A small network was shown many inputs. Here are its activations along a few directions, one row for each input.
In each table, some parts of the input vary, and every possible input appears once, in random order.
Descriptions start from the smaller parts, as in this example, which fits no table here: one of 3 separate values, together with either a single point or one of 11 places around a ring or (one of 4 places along a line, together with one of 8 places around a ring).
Shared parts are said once, and a part with two or three values counts as separate values.
In the rows, zero is written as 128.

Rows:
r1: [161 137 129 144 157 139 107 124  74 135 103 103 127 119 153 117 123 101]
r2: [112 116 129 127 109 119 120 140 141 128 171 159 124 126 122 121 142 180]
r3: [102 143 116 124 131 160 131 118 155 161 105 113 124 154 109 129 117 101]
r4: [117 131 120 104 127 142 139 102 181 114 118 165 106 138 125 129 106 122]
r5: [163 126 143 149 163 117 136 101 104  92 113 142 118  97 179 131 128 127]
r6: [116 128 132 120  99 108 127 140 140 141 171 155 132 125 121 122 148 188]
r7: [124 130  98 101 121 112 148 108 182 109 115 157 111 140 134 129 119 105]
r8: [107 125 140 135 102 130  96 178 121 165 146 116 146 145 104 128 143 157]
r9: [140  39 133  76 129 127 188  92 142  71 141  83 159  57  52 155 154 149]
r10: [110 133 130 143  94 137 105 176 122 171 151 114 148 146 104 127 142 164]
r11: [111 115 113 133  93 110 104 174 110 155 150 116 141 160 102 124 148 128]
r12: [114 110 136 115  98  87 116 152 145 123 164 155 122 125 128 121 145 162]
r13: [159 133 121 149 148 126 112 124  72 124 105  94 131 128 162 120 124  94]
r14: [113 142 115 131 128 143 132 130 158 151 113 117 128 160 106 136 117  75]
r15: [120 121 139 119 107 104 109 150 146 131 165 165 132 126 121 124 138 180]
r16: [167 123 140 136 153 114 130  97  95  86 120 142 101 108 178 130 125 119]
r17: [156 133 138 138 165 130 141 103  94  91 113 146 110  97 180 115 123 142]
r18: [104 113 126 140 108 123 102 182 118 165 154 119 138 143  99 128 139 144]
r19: [165 147 141 152 145 130 108 125  76 126  98 102 138 123 151 125 131  96]
r20: [114 140 121 112 120 143 153  99 180 119 115 159  98 134 126 133 109 131]
r21: [152 143 144 147 165 147 111 125  70 133 112 107 126 124 153 120 121 103]
r22: [ 97 136 132 128 101 133 112 169 106 169 155 117 150 148 103 128 144 157]
r23: [169 141 148 136 157 122 131 103  97  96 111 153 119  99 168 123 127 135]
r24: [118 104 124 134 100 108 112 144 151 127 163 160 118 122 124 130 144 169]
r25: [110 140 123 129 123 154 122 132 154 142  94 123 121 161 105 135 109  90]
r26: [ 97 156 128 126 130 156 145 123 150 156 110 115 141 152 107 129 110 105]
r27: [153 157 140 157 159 149 126 119  68 131  99  98 135 123 151 121 126 122]
r28: [113 142  99 131 117 136 134 135 161 143 104 109 124 162 110 129 109  83]
r29: [110 145 117 124 137 158 124 127 163 156 109 115 125 159 111 129 116  98]
r30: [122 135 121 110 128 117 142 106 188 108 118 156 119 137 129 133 119 110]
r31: [111 126 124 110 127 131 143 103 184 113 123 157 106 131 133 133 106 110]
r32: [125  54 133  99 129 135 181 121 123 114 129  37 194  61  34 157 146 120]
r33: [155 144 137 129 167 126 145  99  92 100 131 139 123  94 181 119 117 146]
r34: [176 130 123 141 146 108 132 100  98  80 124 136 109 114 178 119 126 119]
r35: [104 126 132 134  96 110  97 177 118 160 150 111 149 141 106 131 150 133]
r36: [148 146 145 147 162 145 124 131  64 134  91 105 138 114 157 122 125 116]
r37: [117 111 121 120 101  82 118 147 143 122 178 151 126 135 133 138 141 154]
r38: [112 142 116 114 125 147 159  89 179 121 129 154 107 135 127 122 113 129]
What is each input in this table made of? -> one of 2 separate values, together with either a single point or (one of 3 separate values, together with one of 6 places along a line)
Change only the place on the line of 6 in r26. List by row number the other rows that result. -> r3, r14, r25, r28, r29

Rows:
r39: [ 86 128 116 120  97 157  95 158 191 178 133 127 123 171  80 133 134 119]
r40: [ 99 109 119 130  98 111 129 167 141 160 175 130 159 139  79 125 155 164]
r41: [159 146 151 150 164 135 114 123  56 117 106  67 145  98 150 126 131 110]
r42: [130  72 115  54  96 102 192  54 251  56 141 176 116  83  99 152 129 161]
r43: [ 92 109 100 132  93 110 114 174 164 162 167 157 126 169 100 126 138 130]
r44: [156 145 146 146 150 132 132 120  37 122 114 107 129 118 160 127 130 110]
r45: [163 152 133 153 145 122  98 126  84 117  97 133 105 149 183 124 121  85]
r46: [154 145 149 155 165 161 107 130  58 129 110 134 102 127 174 118 115 129]
r47: [165 134 131  84 169 104 209  14 150  25 108 152 106  54 188 137  95 112]
r48: [ 98 101 125 134  99 112 107 178 153 149 168  83 160 123  74 134 150 159]
r49: [132 165 126 155 176 163 142 121  83 150  71 133 127 157 146 117  98  63]
r50: [101 130 125 123  86 127  97 171 168 169 147 137 137 148 102 117 139 194]
What is each input in this table made of? -> one of 2 separate values, together with either a single point or one of 5 places along a line
Changing only the choice among 2 separate values turns r44 into r40. The same change can be made to r49. Which row results? -> r39

Rows:
r51: [ 84  85 108  80  81 104 153 128 232 124 164 164 130 120  78 144 129 158]
r52: [187 127 142 155 167 118 126 112  39  89 118 101 127  95 179 121 136 122]
r53: [144 175 133 122 173 150 157  55 141  91  90 160  96 129 177 127  96  73]
r54: [158 179 132 168 175 153 119 116  65 128  73 106 117 153 176 114 108  68]
r55: [107  69 115 101  88 113 141 143 184 126 188 124 147 104  65 136 161 190]
r56: [ 92 133 129 148  89 133  69 213 106 207 148 107 148 168  93 121 147 153]
r57: [ 74 136 105 142  88 135  96 193 157 196 135 101 140 189  79 129 133 102]
r58: [172 170 154 175 176 144  92 141  24 135  81 109 125 131 191 109 115 112]
r59: [ 62 139 107 102  87 131 142 136 218 164 155 173 122 171  85 134 120 126]
r60: [185 108 147 114 173 117 164  67 100  59 114 128 133  55 162 129 126 145]
r61: [171 123 140 107 160 122 173  47 149  50  96 157 107  92 163 140 110 109]
r62: [101  93 124 121  78 115 104 186 120 166 175 106 145 128  86 132 156 178]
Changing only one part turns r54 into r57. The same change can be made to r52. Which row results? -> r62
What is each input in this table made of? -> one of 2 separate values, together with one of 6 places around a ring

Rows:
r63: [151 169 149 137 178 155 150  60  97 101  34 117  92 138 193 135 108  14]
r64: [162 151  97 174 118 111  77 181  76 135 188 154 133 140 173 131 112 164]
r65: [182 154 131 161 163 144  92 156  47 122 100  99 138 133 165 105 102 149]
r66: [113 112 119 164  99 129  95 207 128 177 161 132 157 168  94 115 152 189]
r67: [192 124 156 181 178 135 104 141   5  97  38  68 101 143 161 116 107  72]
r68: [131  96  99 101 100 147 154 123 183 132 197 155 181  86  96 157 147 195]
r69: [136  62 147 101 123  55 128 135 149  71 146 164 106  92 191 118 147 162]
r70: [ 73  61 131  79  79  98 145 128 189 130 203  93 151 109  25 158 187 112]
r71: [ 28 144  94  82  75 154 149 129 212 201 144 111 111 159  29 124 119 115]
r72: [140 198 141 126 153 122 131  75 123 107  98 161 105 155 165 124 101  68]
r73: [ 74 166 130 111  89 121 125 122 213 169 155 188 136 173  98 136 144 122]
r74: [ 59  88 114 123  63 138 115 216 126 203 155  71 142 177  30 123 151 156]
r75: [167 121 153 113 175 129 162  79 113  67 121 120 147  63 163 128 123 153]
r76: [198 117 149 144 198 155 175  46  84  71  55  88 137  42 146 138 120 106]
r77: [114 156 109 123 128 127 116 121 175 137 125 202  83 142 189 110  99 143]
What is each input in this table made of? -> one of 3 separate values, together with one of 5 places along a line
Changing only the place on the line of 5 turns r68 into r75. The same change can be made to r73. Which row results? -> r72
Change only the choice among 3 separate values in r74. List by row number the other rows that result. -> r70, r71
